These are the activations of a small neural network, seen along a few directions. Each row is one input.
In each table, some parts of the input vary, and every possible input appears once, in random order.
Descriptions start from the smaller parts, as in this example, which fits no table here: line(4) and (point or ring(9) or (values(2) and ring(5))).
Shared parts are said once, and a part with two or three values counts as separate values.

Other details of the inputs vary at random and push rows far along two fixed directions, the same in every table; ignore that.

Rows:
x1: | -23 |  -2 | -34 | -15 |  -3 |  -6 | -24 |   5 |  11 | -25 |  17 |  33 |
x2: |   3 | -15 | -16 |   0 |  -2 |  -9 |  -9 |   7 |  15 |  -2 |  15 |   8 |
x3: |  -4 | -12 | -16 | -16 |   1 |   4 |  -2 |  16 |   6 |  -1 |  10 |  -2 |
x4: |  23 |  27 |  23 |  13 |  -8 |   3 |   8 |   1 |  -3 |  -8 | -14 |  -4 |
x5: |  19 |  23 |  28 |  12 |  -2 |   1 |  -2 |   7 |  -6 |  -7 | -16 |  -8 |
x6: | -25 | -42 |   7 |  10 |  16 |   1 |  15 | -53 | -24 |  25 |  -8 | -28 |
x7: |  17 |  28 |  21 |  10 |  -5 |   4 |  12 |   5 |   0 |  -1 | -23 |  -1 |
x8: |  19 |  33 |  17 |   8 |  -7 |   4 |   9 |   4 | -14 |   1 | -13 |  -3 |
x9: |  18 |  31 |  23 |  12 |  -6 |   1 |  10 |   3 |  -1 |  -3 | -15 |  -2 |
x10: |   0 | -11 |  -6 |  -9 |  -2 |  -1 |  -7 |  11 |  18 |  -5 |  21 |   2 |
x11: | -21 | -37 |   3 |  11 |  11 |   2 |  24 | -58 | -21 |  24 |  -6 | -23 |
x12: |  -5 |  -7 | -14 | -16 |   0 |   5 |  -3 |  18 |   7 |   4 |  12 |   5 |
x13: |  15 |  17 |  28 |   5 |  -7 |  -1 |  12 |  15 |  -5 |  -7 | -21 |  -8 |
x14: |   5 | -10 | -20 |  -3 |  -4 |  -5 | -10 |  11 |   1 |   1 |  15 |   6 |
x15: |  -3 | -16 | -19 |  -4 |   2 |  -8 |  -4 |  10 |  19 |   5 |   8 |  11 |
x16: | -27 | -38 |  10 |   9 |  16 |   2 |  13 | -53 | -22 |  32 |  -5 | -22 |
x17: |  12 |  21 |  31 |   5 |  -8 |   0 |  12 |  15 |  -3 |   0 | -19 |  -2 |
x18: |  -4 |  -7 |  -7 | -11 |   0 |  -3 |  -5 |  14 |  21 |  -1 |  21 |   6 |
x19: |  -3 | -14 | -16 |  -7 |  11 |   2 |  -9 |   7 |  19 |  -4 |   4 |  -4 |
x20: | -22 | -39 |  14 |  20 |   7 | -15 |  19 | -53 | -15 |  28 |   0 | -12 |
x21: |  -1 |   0 | -15 |  -9 |   8 |   3 | -14 |  10 |   6 |   3 |  14 |   0 |
x22: |   0 | -16 | -25 |  -6 |  -1 |  -4 |  -4 |  12 |   4 |   1 |   5 |   3 |
x23: | -27 |   1 | -23 | -22 |  -1 |   2 | -20 |   8 |  12 | -29 |  23 |  28 |
x24: |  17 |  24 |  17 |  12 | -11 |  -8 |   5 |  13 | -21 |   4 | -15 |   1 |
x25: |   3 |  -6 | -15 |  -8 |   6 |   5 | -16 |   8 |   4 |  -2 |  15 |  -2 |
x26: |  23 |  28 |  17 |   9 |  -8 |   6 |   7 |   3 | -15 |  -4 | -12 |  -5 |
x27: |   0 |  -2 | -23 | -11 |   3 |   8 |  -2 |   5 |  11 |   5 |   9 |   5 |
x28: | -23 |   6 | -35 | -18 |   1 |   6 | -20 |  -3 |  16 | -28 |  19 |  27 |
x29: |  15 |  27 |  28 |  11 |   0 |  -1 |   0 |   8 |  -5 |  -2 | -17 |  -6 |
x30: |   2 |  -7 | -10 | -12 |  -3 |   3 |  -7 |  14 |   4 |  -2 |  20 |   1 |
x31: |  -1 | -20 | -20 |  -2 |   2 |  -8 |  -2 |   9 |  16 |  -1 |   4 |   4 |
x32: |  20 |  25 |  18 |  11 |  -5 |   4 |  13 |   5 |  -1 |  -9 | -25 |  -7 |
x33: |  17 |  21 |  15 |  10 | -11 |  -4 |   7 |  15 | -19 |   5 | -24 |   2 |
x34: | -26 |   3 | -28 | -17 |   5 |   5 | -29 |   3 |  12 | -28 |  16 |  23 |
x35: | -27 | -39 |  16 |  13 |  17 |  -2 |  14 | -55 | -10 |  28 |  -7 | -20 |
x36: |  12 |  26 |  26 |   3 | -10 |   1 |   7 |  14 | -18 |   2 |  -9 |  -4 |
Description of these inputs: values(4) and (point or (values(2) and line(4))).
Question: Changing only the values(4) part turns x36 into x24. The same change can be made to x10. Which row results?
Answer: x2
Question: Which other rows does x33 become when the values(2) part takes its other values? List them by row number.
Answer: x15
Question: List by row number the other rows that have the values(4) part in common with x26.
Answer: x4, x7, x8, x9, x11, x27, x28, x32
Question: List by row number the other rows that have the values(4) part in common with x25.
Answer: x5, x6, x16, x19, x21, x29, x34, x35
Question: Start at x3 and move only the line(4) part, one step at a time. The first step leads to x12. Which rows follow, in order?
Answer: x36, x30

Rows:
x37: | -2 |  4 | 10 |  4 | -4 | -3 |  1 | -3 | -4 | -5 | -1 |  3 |
x38: |  0 |  5 |  6 |  5 | -4 | -5 |  2 | -4 | -3 |  0 | -5 |  6 |
x39: |  -7 |  13 |   6 |  -3 |   4 |  10 |  -3 |  -8 | -12 |  -7 |  -5 |  -2 |
x40: |  3 |  4 | 10 |  2 |  3 |  3 |  5 | -1 |  3 | -1 | -5 | -8 |
x41: |  4 |  4 | 11 |  3 |  1 |  3 |  4 | -2 |  3 | -1 | -1 | -6 |
x42: |  5 |  3 | 11 |  2 |  3 |  2 |  1 | -1 |  3 | -1 | -5 | -8 |
x43: |  0 |  3 | 12 |  5 | -4 | -4 | -1 | -4 | -5 | -5 | -1 |  2 |
x44: |  2 |  3 | 11 |  3 |  3 |  3 |  4 |  0 |  4 |  1 | -7 | -7 |
x45: | -35 | -52 | -28 |  -6 |  10 |  -5 |   1 | -38 |  10 |  12 |  29 |   3 |
x46: | -29 | -54 | -20 |  -7 |  17 |   0 |  -1 | -38 |  15 |  16 |  31 |  -9 |
x47: |   7 |   3 |   4 |   7 |   3 |   1 |   3 |  -2 |   4 |   2 | -10 |  -5 |
x48: |   2 |   4 |   7 |   1 |  -2 |  -1 |   2 |   4 | -11 |   6 |  -1 |  -3 |
x49: |  8 |  4 |  4 |  6 |  3 |  1 |  4 | -4 |  3 |  0 | -8 | -7 |
x50: |  9 |  4 |  7 |  5 |  0 |  2 |  5 | -4 |  2 |  1 | -4 | -4 |
x51: |  -7 |  13 |   4 |  -4 |   1 |  11 |  -2 |  -8 | -10 |  -7 |  -5 |  -1 |
x52: |   4 |   4 |   8 |   1 |  -2 |  -1 |  -1 |   4 | -11 |   6 |   0 |  -3 |
x53: |   6 |   1 |   2 |   3 |  -2 |  -1 |   3 |   3 | -10 |   6 |  -9 |  -2 |
x54: |   4 |   1 |   7 |   0 |  -1 |  -2 |   0 |   4 | -11 |   3 |  -4 |  -6 |
x55: |   8 |   3 |   0 |   6 |  -3 |  -2 |   2 |   1 | -11 |   5 |  -3 |  -3 |
x56: |  7 |  5 |  7 |  4 |  1 |  2 |  5 | -3 |  3 |  4 | -5 | -3 |
x57: |  15 |   8 | -38 | -17 |   1 |   5 | -22 |  42 |  39 | -18 |  23 |  15 |
x58: |  1 |  4 |  2 |  7 | -3 | -6 |  1 | -4 | -4 | -4 | -8 |  3 |
x59: |   8 |   5 | -38 | -24 |  -1 |   3 | -22 |  49 |  25 | -15 |  23 |  15 |
x60: | -2 |  7 |  8 |  4 | -4 | -4 |  4 | -3 | -4 | -1 | -4 |  5 |
x61: | -2 |  5 |  6 |  3 | -4 | -4 |  4 | -3 | -4 | -5 | -7 |  3 |
x62: |   7 |   2 |  -1 |   5 |  -2 |  -2 |   2 |   1 | -11 |   4 |  -8 |  -5 |
x63: |  4 |  5 | 11 |  2 |  0 |  3 |  6 | -2 |  3 |  3 | -3 | -4 |
x64: |   6 |   6 | -39 | -16 |  -1 |  -2 | -24 |  41 |  32 | -19 |  17 |  24 |
x65: |   4 |   2 |   6 |   1 |  -5 |   1 |   4 |   2 | -11 |   4 |  -1 |  -3 |
x66: |  4 |  4 |  9 |  1 |  1 |  3 |  6 | -1 |  4 | -1 | -6 | -6 |
x67: |  3 |  3 |  8 |  3 |  2 |  3 |  6 | -1 |  4 |  2 | -9 | -5 |
x68: | -2 |  6 | 12 |  4 | -3 | -5 | -2 | -2 | -3 | -2 | -1 |  4 |
x69: |   7 |   3 |   6 |   5 |   2 |   2 |   5 |  -2 |   4 |   2 | -10 |  -4 |
x70: |   6 |   5 | -38 | -19 |  -3 |  -1 | -23 |  41 |  33 | -20 |  17 |  26 |
x71: |   3 |   4 |   3 |   1 |  -3 |  -1 |   5 |   2 | -10 |   8 |  -2 |  -2 |
x72: |   5 |   1 |   8 |   2 |  -3 |  -1 |  -1 |   3 | -11 |   4 |   0 |  -4 |
x73: |  13 |   5 | -44 | -24 |  -2 |   2 | -22 |  48 |  27 | -15 |  21 |  18 |
x74: |  -3 |  13 |  -1 |   1 |   3 |   8 |  -4 | -10 | -11 |  -6 |  -7 |  -1 |
x75: |  5 |  5 |  7 |  2 |  2 |  3 |  7 | -2 |  3 |  0 | -7 | -6 |
x76: |  5 |  5 | 14 |  2 |  3 |  2 |  1 | -1 |  3 |  2 | -1 | -6 |
x77: | -3 |  6 |  9 |  3 | -5 | -4 |  3 | -2 | -3 | -1 | -3 |  5 |
x78: |  -6 |  14 |   2 |  -3 |   2 |  10 |  -1 |  -9 | -11 |  -7 |  -6 |  -1 |
x79: |  4 |  2 | 12 |  3 |  3 |  2 |  1 |  0 |  4 |  1 | -6 | -7 |
x80: |  2 |  0 |  5 |  1 | -3 |  0 |  4 |  5 | -9 |  6 | -7 | -3 |
x81: |  1 |  7 |  5 |  8 | -3 | -6 |  1 | -4 | -4 |  0 | -5 |  5 |
x82: |   8 |   7 | -36 | -18 |  -5 |  -1 | -22 |  39 |  30 | -21 |  22 |  25 |
x83: | -2 |  3 | 10 |  4 | -2 | -5 | -1 | -3 | -4 | -5 | -5 |  1 |
x84: |   3 |   3 |   6 |   1 |  -4 |   0 |   4 |   3 | -10 |   7 |  -2 |  -2 |
x85: |  -6 |  12 |   6 |  -3 |   3 |   9 |  -6 |  -8 | -11 |  -7 |  -4 |  -2 |
x86: | -3 |  3 |  9 |  4 | -4 | -3 |  2 | -1 | -3 | -3 | -8 |  4 |
x87: |  3 |  6 | 12 |  2 |  3 |  2 |  4 | -2 |  3 |  2 | -1 | -6 |
x88: | -3 |  4 |  9 |  3 | -2 | -4 |  2 | -2 | -4 | -6 | -5 |  2 |
x89: | -29 | -53 | -28 |  -3 |  19 |  -1 |   1 | -41 |  17 |  21 |  28 |  -7 |
x90: |  5 |  3 | 11 |  3 | -1 |  4 |  5 | -3 |  3 |  0 | -2 | -5 |
x91: | -3 |  7 | 11 |  4 | -3 | -4 |  1 | -2 | -4 | -2 | -2 |  4 |
x92: | -3 |  4 |  7 |  4 | -3 | -4 |  3 | -1 | -3 | -3 | -9 |  5 |
x93: | -30 | -54 | -26 |  -7 |  16 |   1 |   4 | -39 |  16 |  17 |  29 |  -8 |
x94: |   4 |   2 |   2 |   0 |  -3 |  -1 |   6 |   3 | -11 |   4 |  -7 |  -4 |
x95: |   4 |   2 |   6 |   2 |  -3 |   0 |   2 |   4 | -11 |   3 |   0 |  -4 |
x96: | -1 |  4 |  9 |  4 | -7 | -3 |  3 | -3 | -4 | -5 | -2 |  4 |
x97: |  4 |  6 |  8 |  2 |  1 |  2 |  6 | -2 |  3 |  3 | -3 | -4 |
x98: |  8 |  4 |  6 |  4 |  1 |  2 |  5 | -3 |  3 |  0 | -9 | -6 |
x99: | -4 |  3 | 10 |  4 | -2 | -4 |  1 |  0 | -3 | -4 | -7 |  3 |
x100: |   6 |   3 |   2 |   2 |  -3 |  -2 |   3 |   1 | -10 |   8 |  -3 |  -1 |
x101: |  3 |  1 |  2 |  1 | -2 |  0 |  5 |  4 | -9 |  6 | -8 | -3 |
x102: |   7 |   5 |   1 |   5 |  -2 |  -3 |   2 |   2 | -11 |   8 |  -4 |  -3 |
x103: | -2 |  4 |  8 |  3 | -5 | -4 |  3 | -3 | -4 | -5 | -7 |  3 |
x104: |  -3 |  14 |   1 |  -2 |   2 |  10 |  -3 |  -9 | -11 |  -7 |  -7 |   0 |
x105: | -35 | -59 | -29 |  -9 |  16 |  -2 |   0 | -31 |   4 |  23 |  27 |  -7 |
x106: | -3 |  1 | 11 |  4 | -2 | -5 | -2 | -2 | -3 | -3 | -6 |  2 |
x107: |  2 |  5 |  5 |  9 | -4 | -5 |  1 | -5 | -5 | -4 | -5 |  4 |
x108: |  3 |  3 | 10 |  3 |  1 |  3 |  5 |  0 |  4 |  1 | -8 | -5 |
x109: |   5 |   3 |   3 |   2 |  -5 |   0 |   5 |   2 | -12 |   4 |  -2 |  -3 |
x110: | -33 | -59 | -27 |  -9 |  16 |  -3 |  -3 | -32 |   4 |  23 |  27 |  -7 |
x111: |   7 |   8 | -39 | -20 |  -4 |  -1 | -23 |  41 |  32 | -23 |  19 |  25 |
x112: |   3 |   2 |   4 |   0 |  -4 |   0 |   4 |   4 | -10 |   3 |  -5 |  -4 |
x113: |   8 |   2 |   2 |   3 |  -5 |  -1 |   3 |   1 | -11 |   5 |  -3 |  -1 |
x114: |   6 |   2 |   0 |   5 |  -1 |  -2 |   2 |   4 | -10 |   6 |  -9 |  -3 |
Question: Changing only one part turns x39 into x78. The same change can be made to x105. Which row results?
Answer: x101
Question: Changing only one part turns x73 into x94. The same change can be made to x100. Which row results?
Answer: x71
Question: What do these inputs look like to the network?
Answer: line(6) and (point or (values(3) and line(4)))
Question: List by row number the other rows that have the line(6) part in common with x106.
Answer: x42, x43, x46, x52, x54, x68, x72, x76, x79, x83, x85, x110
Question: List by row number the other rows that have the line(6) part in common with x51.
Answer: x63, x65, x66, x77, x80, x84, x86, x90, x96, x103, x108, x112
Question: Which other rows does x62 become when the values(3) part takes its other values? List them by row number.
Answer: x49, x58
Question: Start at x44 and move only the line(4) part, one step at a time. The first step leads to x40. Which rows follow, in order?
Answer: x41, x87
Question: Which other rows does x97 become when the values(3) part takes its other values? List them by row number.
Answer: x60, x71
